Each row below is a small network's average activation on inputs in which a field has the value named, seen along a few directions.
Related values have similar rows: they may be neighbours, one step apart, or belong to one group.
(in the rows, 500 means zero)
Random noise pushes rows far along 5 fixed directions. That doesn't count. These rows show it; they differ only by the noise:
[518 515 584 533 555 514 432 456 514 429 452 532 530 527 364 532 522 484
 557 396 525]
[405 564 571 355 756 312 336 394 340 337 368 456 479 577 470 363 803 570
 313 196 599]
[601 530 573 624 531 531 508 572 553 288 505 529 587 418 540 608 453 546
 452 334 487]
[545 578 505 570 466 659 474 508 708 611 451 503 498 594 376 472 327 489
 666 538 469]
[314 658 487 286 795 435 375 470 549 460 372 473 534 655 502 369 825 603
 355 293 550]
[540 364 486 488 484 647 537 543 677 404 504 745 702 525 361 530 534 432
 611 471 392]
[542 628 509 611 510 689 544 629 775 474 514 526 605 500 513 636 372 550
 580 491 443]


Field SOZIB:
fuvi: [579 538 671 799 478 281 362 425 221 592 462 193 263 371 453 568 266 518
 658 505 692]
mol: [588 291 588 679 248 361 498 309 217 569 492 479 261 355 222 476 300 335
 776 551 515]
mekep: [409 491 489 404 500 661 532 458 658 609 599 674 602 628 397 741 674 404
 550 665 516]
nagul: [484 470 421 374 468 496 490 587 384 444 526 394 374 481 742 223 451 530
 243 444 490]
zunoz: [641 522 505 623 447 469 549 690 474 375 691 429 580 421 715 750 362 522
 463 511 383]
ful: [371 701 602 574 480 557 504 407 497 636 492 365 462 409 330 623 515 447
 664 735 619]
lasup: [488 407 471 501 284 560 502 432 556 610 453 469 488 469 406 436 441 412
 600 605 417]
zuv: [610 250 318 409 443 496 647 500 519 466 441 781 611 529 570 180 491 520
 445 360 339]
defet: [419 532 629 370 596 393 432 316 403 459 478 525 473 424 317 519 607 461
 541 506 721]
mem: [555 366 447 397 381 682 629 471 555 449 630 743 574 496 474 499 453 406
 601 631 439]
kolu: [508 336 199 326 457 591 569 642 658 561 530 642 566 723 722 160 588 530
 284 540 252]
ven: [436 587 591 617 534 498 553 513 540 511 438 497 548 482 382 681 601 458
 584 510 443]
binak: [516 455 692 671 477 406 460 385 377 301 496 562 539 354 388 776 548 430
 490 439 656]
duf: [492 425 448 543 532 388 632 574 431 434 502 570 648 384 573 486 651 542
 457 408 440]
lesan: [420 489 554 470 569 582 562 680 668 492 484 530 688 501 475 830 692 539
 558 612 482]
lesu: [564 450 638 612 402 352 350 434 286 496 418 250 294 399 490 458 428 487
 396 476 610]
papuf: [659 471 607 706 388 510 530 465 387 449 566 427 413 515 548 596 304 506
 503 429 497]
suros: [614 280 535 481 413 401 496 365 285 303 603 744 658 326 311 587 525 348
 616 423 553]
tem: [608 528 372 455 559 530 562 626 731 382 443 583 563 522 749 334 508 644
 328 346 405]
saf: [534 545 326 411 481 471 603 559 465 510 587 572 484 522 821 285 393 626
 304 478 448]
gok: [342 558 382 309 660 459 581 556 538 578 539 572 574 738 705 381 657 605
 425 481 439]
roted: [696 484 593 791 319 557 541 592 415 303 599 283 461 199 619 672 190 543
 483 577 562]
pek: [360 373 408 280 640 367 416 389 304 616 405 509 425 528 367 382 658 401
 523 639 540]
muri: [270 416 439 215 638 575 448 543 593 592 514 636 624 639 469 537 935 434
 364 597 459]
nik: [454 314 435 317 492 365 463 440 298 485 600 615 468 499 385 483 597 377
 475 517 451]
A value of SOZIB combines one of 5 hidden first parts with one of 5 second parts; all combinations occur once.
Changing only the second part turns lesu into roted. lasup has the same second part as lesu; what does that change turn lasup into?
Answer: ful
Changing only the second part turns saf into papuf. mol has the same second part as saf; what does that change turn mol into?
Answer: ven
Changing only the second part turns zuv into binak. zunoz has the same second part as zuv; what does that change turn zunoz into?
Answer: muri
Changing only the second part turns pek into lesan. suros has the same second part as pek; what does that change turn suros into?
Answer: tem

Field DUM:
fosag: [457 302 600 501 466 422 520 391 250 341 581 570 557 299 301 745 636 330
 621 594 543]
gaf: [514 345 626 488 478 382 429 183 246 534 298 391 321 562 358 187 593 426
 407 391 543]
lor: [311 631 511 477 669 470 492 655 452 477 562 479 623 524 620 740 673 528
 417 488 477]
mot: [554 374 383 483 421 592 581 506 676 508 594 706 643 512 420 424 402 448
 680 499 370]
sep: [426 725 374 564 413 656 516 529 850 874 412 363 497 607 462 463 336 539
 716 672 429]
mobu: [599 338 470 621 347 539 452 521 434 565 551 441 414 532 481 550 276 403
 470 572 455]
maruz: [519 618 512 556 414 613 476 522 448 428 605 385 449 443 653 464 392 521
 369 512 524]
kifeb: [407 725 430 395 548 595 492 552 618 677 486 314 450 557 573 586 527 460
 403 661 523]
lis: [494 639 305 487 636 564 622 679 645 427 606 562 558 597 906 429 509 643
 331 434 393]
pogag: [346 642 544 460 778 438 549 640 579 300 507 417 654 321 648 745 828 679
 358 471 542]
bopu: [346 714 612 361 667 437 538 485 552 427 464 470 561 381 519 576 556 632
 427 440 630]
peluv: [498 655 469 568 446 668 487 644 857 738 445 351 442 667 552 655 290 615
 620 639 543]
dat: [635 367 473 553 409 571 597 544 645 444 443 686 502 555 508 461 497 459
 455 446 428]
fege: [479 538 555 515 468 635 394 363 492 686 594 509 376 671 344 601 458 381
 655 652 598]
fen: [651 434 491 574 454 426 612 730 395 277 628 511 645 248 771 634 485 569
 371 394 333]
nin: [435 480 493 468 576 452 529 481 522 453 391 655 624 605 506 533 688 507
 451 369 425]
biva: [485 662 577 586 662 459 497 487 477 383 553 502 538 495 501 665 470 587
 514 410 559]
kimam: [536 553 626 566 589 429 406 365 393 408 515 435 376 564 404 510 422 502
 503 344 576]
dupen: [456 351 578 410 450 525 523 439 341 368 626 687 622 355 425 611 655 421
 584 541 561]
savas: [663 354 559 674 380 505 588 610 514 445 511 564 590 329 395 709 381 445
 715 598 388]
pak: [502 353 497 502 433 547 551 622 585 343 518 503 627 439 463 551 572 464
 413 559 440]
met: [446 451 419 350 481 477 552 530 498 566 599 680 572 497 509 470 572 464
 584 553 440]
nor: [495 485 581 521 477 483 370 297 409 487 480 542 393 435 198 519 436 378
 574 516 704]
bodev: [391 554 632 585 435 571 535 447 544 524 475 564 523 373 271 684 578 428
 714 591 580]
git: [635 128 422 397 449 447 470 549 452 508 442 751 636 620 363 259 624 479
 587 446 390]
The values of DUM form a network in which each value has 4 neighbours.
Fewest steps between mot and savas?
Answer: 2
A value of DUM combines one of 5 hidden first parts with one of 5 second parts; all combinations occur once.
Changing only the second part turns savas into pak. sep has the same second part as savas; what does that change turn sep into?
Answer: gaf
Changing only the second part turns mobu into fosag. fege has the same second part as mobu; what does that change turn fege into?
Answer: dupen
Changing only the second part turns nin into bodev. git has the same second part as nin; what does that change turn git into?
Answer: pogag
Changing only the second part turns biva into mot. lis has the same second part as biva; what does that change turn lis into?
Answer: met
